Each row below holds a small network's activations on one record, seen along a few directions.
Each row is followed by the record's values for the fields G, K, D, L.
A field that a record lacks is written absent.
The largest differences between rows may come from other fields.
In the rows, zero is written as 500.
Strong random noise was added to every row along 13 fixed directions; ignore it. To show where, here is one row again and again, with new noise each time:
[530 552 460 460 589 440 377 580 812 500 371 498 308 658 592 543 603 376
 383 301 430 341 400 557 704 632 357]
[416 541 302 463 373 589 439 406 487 390 445 467 273 428 418 413 381 246
 615 652 620 457 669 636 235 476 609]
[538 365 406 543 626 633 539 511 557 444 593 508 519 294 352 598 286 587
 787 805 533 374 612 609 591 594 614]
[627 491 652 410 372 428 278 570 665 608 449 445 549 662 397 262 663 540
 539 512 531 384 600 581 469 579 559]
[448 567 662 416 423 397 327 481 620 395 425 580 282 604 649 496 504 314
 451 372 593 393 309 423 434 541 406]
[543 594 631 609 415 349 425 485 427 506 409 282 673 522 516 530 420 615
 446 420 544 488 486 351 440 443 346]
[492 639 380 624 401 677 386 574 678 324 596 492 513 557 593 596 497 543
 544 520 653 499 561 497 379 469 546]
[558 506 596 558 451 499 289 628 693 416 637 439 575 540 660 592 471 623
 687 524 644 419 561 513 571 626 566]
[396 550 795 436 342 146 530 416 345 537 564 581 561 457 755 384 390 448
 421 595 641 733 510 365 501 426 618]
[423 591 233 536 507 825 442 541 716 346 503 548 247 614 449 438 653 340
 482 486 479 458 477 595 359 493 409]
[452 606 426 574 612 447 666 569 534 506 426 434 531 505 537 505 521 524
 253 572 500 464 570 608 658 501 448]
[437 494 721 529 586 515 591 466 547 481 606 481 579 437 642 546 460 496
 504 480 457 668 366 359 626 348 322]
[452 606 531 660 618 261 515 599 359 499 344 377 552 592 538 479 528 734
 269 497 491 316 346 406 605 729 272]
[337 614 247 661 576 393 452 380 453 562 409 267 446 514 553 333 497 498
 584 470 400 672 517 385 444 609 262]
[573 324 547 431 374 276 519 428 370 462 481 669 640 478 389 656 550 613
 512 552 415 619 466 324 628 492 562]

[521 436 368 411 430 390 447 433 434 429 497 630 294 469 553 673 299 349
 600 361 432 567 426 387 478 542 589] -> (G g1; K absent; D d2; L l2)
[469 489 493 549 380 625 446 548 356 293 561 570 510 545 456 564 614 616
 547 564 611 437 455 472 279 543 564] -> (G absent; K absent; D d1; L l2)
[634 456 488 412 345 538 511 552 492 506 487 564 517 583 359 540 586 475
 378 415 420 500 529 514 480 423 543] -> (G g1; K k2; D d2; L l2)
[407 603 416 565 433 335 506 630 382 474 591 566 512 552 671 414 495 597
 395 619 588 572 595 555 512 681 640] -> (G g1; K k3; D d1; L l2)
[558 419 631 503 469 587 448 642 527 587 621 337 486 484 662 491 505 461
 553 376 461 515 620 620 624 419 542] -> (G g2; K k3; D d2; L l2)
[608 438 515 463 423 530 214 470 696 530 431 298 679 589 394 528 729 557
 791 325 510 443 598 499 451 543 421] -> (G g1; K k3; D d1; L l2)
[551 511 568 642 476 390 480 584 404 534 643 447 632 438 654 565 255 715
 580 509 513 604 477 354 531 554 543] -> (G g1; K k1; D d1; L l2)
[474 454 464 570 454 577 446 612 486 375 499 418 402 476 547 650 470 424
 450 527 562 319 573 660 567 579 475] -> (G g2; K k3; D d1; L l1)
[457 394 739 448 534 400 543 328 372 563 362 174 641 373 431 512 569 356
 510 470 441 528 576 531 575 303 247] -> (G g2; K k3; D d2; L l1)
[598 540 463 421 456 737 392 516 814 486 629 608 485 571 453 466 523 412
 637 471 493 557 521 539 448 401 591] -> (G g1; K k3; D d2; L l2)
[675 326 555 497 391 226 332 557 301 555 373 256 586 470 327 583 329 614
 625 492 480 256 595 509 538 724 467] -> (G g1; K k2; D d1; L l2)
[547 461 502 436 389 458 455 513 501 483 484 428 474 563 491 586 495 354
 458 329 360 603 516 459 510 426 384] -> (G g1; K absent; D d1; L l1)
[610 317 668 420 419 484 539 543 363 516 478 549 687 573 221 457 700 622
 414 542 371 467 459 440 538 460 436] -> (G g1; K k3; D d1; L l1)
[459 604 511 489 454 443 495 397 529 553 484 461 574 443 504 374 412 460
 586 592 603 558 597 492 344 443 561] -> (G g1; K k1; D d2; L l2)
[477 690 383 642 355 421 412 498 511 568 542 482 650 613 563 295 590 684
 423 543 568 666 573 400 368 522 556] -> (G g1; K k2; D d2; L l2)
[418 751 290 682 555 446 486 640 625 413 455 584 461 698 680 546 596 649
 215 476 632 404 430 487 516 686 483] -> (G g3; K k2; D d1; L l1)
[427 467 299 470 403 427 579 447 387 433 551 657 561 513 480 547 654 545
 474 582 546 713 626 530 484 496 683] -> (G g2; K k2; D d1; L l1)
[486 456 556 471 580 504 644 399 345 512 406 398 522 406 356 572 443 453
 488 456 363 541 394 428 501 379 293] -> (G g1; K k1; D d1; L l2)
[432 512 717 468 532 337 635 459 327 607 382 336 458 412 506 358 424 380
 333 539 492 433 488 558 534 458 354] -> (G g1; K k1; D d1; L l2)
[519 313 456 424 398 361 554 511 263 528 549 587 370 472 498 534 375 446
 536 500 365 601 482 433 579 580 576] -> (G g1; K k1; D d2; L l2)
[442 432 522 507 558 512 537 333 413 428 367 330 581 320 439 700 434 440
 609 504 528 466 505 457 476 367 378] -> (G g1; K k3; D d2; L l1)
[560 414 431 555 487 687 418 589 464 425 561 349 395 556 457 585 521 485
 599 304 333 462 448 472 459 530 321] -> (G absent; K absent; D d1; L l2)
[397 494 709 409 572 426 662 461 358 483 475 475 540 416 469 385 517 439
 397 668 574 449 508 585 441 415 473] -> (G g1; K k1; D d2; L l1)
[512 545 530 585 408 472 411 543 552 658 516 319 648 604 554 251 692 582
 495 418 454 649 649 507 511 489 444] -> (G g1; K k3; D d1; L l2)
[675 469 584 426 500 639 534 524 668 618 499 519 673 594 255 399 698 550
 445 475 371 493 560 565 552 337 502] -> (G g2; K absent; D d2; L l2)
[371 583 760 348 445 298 684 433 364 495 430 712 451 462 661 412 541 384
 221 621 726 510 521 572 461 350 707] -> (G g3; K k1; D d2; L l1)
[423 415 471 415 504 433 469 414 508 477 602 653 562 534 547 492 713 518
 637 531 470 705 476 436 523 536 548] -> (G g2; K k3; D d2; L l2)
[424 537 648 279 596 270 497 301 658 482 495 537 583 325 653 608 365 306
 744 615 712 544 611 597 547 448 677] -> (G g1; K k3; D d2; L l2)
[449 631 401 485 478 508 514 477 568 502 374 486 478 597 435 388 675 430
 360 498 532 485 569 590 371 475 509] -> (G absent; K absent; D d1; L l2)
[631 567 645 511 353 558 497 523 627 493 508 481 698 576 465 582 557 536
 364 384 483 604 505 408 472 247 457] -> (G g1; K k1; D d1; L l2)
[515 615 436 493 576 532 538 223 727 508 350 669 613 435 281 521 437 503
 554 516 508 580 340 311 388 297 452] -> (G g1; K k2; D d1; L l2)
[473 514 386 487 658 680 484 431 627 544 356 329 381 534 310 337 579 354
 539 451 370 381 460 600 440 511 255] -> (G g1; K k3; D d1; L l2)
[608 419 580 470 366 504 367 598 430 653 641 276 592 588 540 281 580 569
 709 378 422 650 706 552 439 516 571] -> (G g1; K absent; D d1; L l2)
[462 480 314 531 444 265 318 430 523 577 534 536 419 532 629 448 477 516
 706 436 484 643 537 390 537 712 597] -> (G g2; K k2; D d1; L l2)
[498 509 598 493 330 423 462 512 431 478 443 542 629 532 547 481 648 592
 376 584 707 425 616 538 445 476 697] -> (G g1; K k3; D d2; L l1)
[453 558 501 467 349 525 442 350 478 433 372 295 587 458 466 602 583 337
 527 381 612 554 660 529 299 235 462] -> (G g2; K k3; D d2; L l1)
[474 573 295 450 414 330 520 390 541 435 400 767 461 521 444 620 477 432
 386 531 529 573 470 391 498 543 610] -> (G g1; K k3; D d2; L l1)
[520 472 569 491 647 592 430 510 739 396 579 665 621 539 456 630 661 688
 613 563 528 389 317 422 612 641 416] -> (G g1; K k2; D d2; L l1)
[406 666 412 542 325 404 308 338 552 472 374 403 569 612 594 404 697 477
 521 396 687 600 586 392 268 468 518] -> (G g1; K k3; D d2; L l1)
[703 446 641 407 435 423 383 460 590 537 388 426 554 434 355 648 264 438
 610 412 501 308 503 480 484 424 540] -> (G g1; K absent; D d2; L l2)

Here are new rows. What are their fields?
[429 576 547 535 553 275 504 377 476 563 420 296 640 432 657 608 452 512
 586 403 554 598 550 431 568 443 424] -> (G g2; K k1; D d2; L l2)
[492 546 398 616 604 590 519 548 507 632 531 463 368 461 473 308 283 545
 479 536 390 467 449 492 488 568 451] -> (G g1; K k2; D d2; L l1)
[586 497 385 562 633 664 565 439 755 467 447 589 704 448 305 660 620 657
 532 610 554 402 502 549 582 427 546] -> (G g2; K k2; D d1; L l2)
[420 515 197 533 393 401 519 528 382 354 444 462 337 557 657 702 613 378
 301 321 460 606 561 509 558 522 474] -> (G g1; K k2; D d2; L l1)
[463 381 427 437 398 536 343 539 440 430 556 438 492 581 463 413 770 502
 711 533 511 466 627 599 411 663 516] -> (G g1; K k3; D d2; L l2)
[388 727 651 516 603 588 590 546 586 461 555 648 519 560 592 310 517 578
 324 677 683 416 387 551 380 491 557] -> (G g1; K absent; D d2; L l2)
[470 459 357 525 556 668 592 562 387 353 623 582 588 560 443 592 678 646
 509 527 420 600 431 463 477 502 450] -> (G g1; K k3; D d2; L l2)
[512 508 663 477 568 396 473 398 544 619 486 580 399 384 568 423 236 459
 565 491 519 471 328 350 525 508 493] -> (G g1; K k2; D d2; L l1)
[450 445 622 513 585 472 589 527 307 428 563 478 471 465 580 581 455 510
 469 436 419 513 299 379 561 506 329] -> (G g1; K k3; D d2; L l2)
[641 526 448 599 363 590 363 558 468 597 506 459 646 565 346 370 544 749
 555 508 494 506 567 419 368 480 588] -> (G g1; K k3; D d2; L l1)
[402 451 437 506 546 461 591 427 413 352 490 478 556 411 545 728 521 473
 543 473 500 573 482 443 553 458 409] -> (G g1; K k3; D d1; L l2)
[526 475 587 442 547 346 585 617 401 603 383 542 387 616 517 471 605 485
 185 330 322 449 346 476 718 568 369] -> (G g1; K k3; D d2; L l1)
[519 604 433 570 531 584 392 586 667 531 557 558 487 589 578 430 533 570
 514 458 522 466 440 472 471 607 495] -> (G g1; K k3; D d2; L l2)
[511 394 552 487 558 733 436 536 571 328 595 573 357 435 521 708 436 450
 661 477 516 346 339 480 507 542 421] -> (G g1; K k3; D d2; L l1)
[581 291 683 375 469 683 277 752 640 446 580 674 205 700 459 432 730 417
 467 388 386 195 309 616 608 690 444] -> (G g2; K k3; D d2; L l1)
[384 565 272 531 504 479 497 479 501 418 511 375 515 467 622 571 560 422
 544 535 596 574 725 628 475 560 537] -> (G g1; K k3; D d2; L l1)
[480 500 361 493 533 693 509 439 734 437 488 597 459 575 521 613 712 439
 431 342 413 604 403 444 552 374 406] -> (G g1; K k2; D d2; L l1)
[475 618 347 517 626 503 692 509 445 632 379 511 373 460 304 228 370 446
 311 709 466 354 599 690 436 572 572] -> (G absent; K absent; D d1; L l2)
[401 558 518 480 576 373 491 440 448 557 375 501 359 518 537 352 443 421
 414 487 473 445 387 471 487 592 389] -> (G g1; K k3; D d2; L l1)
[616 399 787 464 547 431 453 666 612 746 602 479 488 566 575 260 500 545
 472 447 332 504 445 539 798 601 483] -> (G g1; K k3; D d1; L l2)
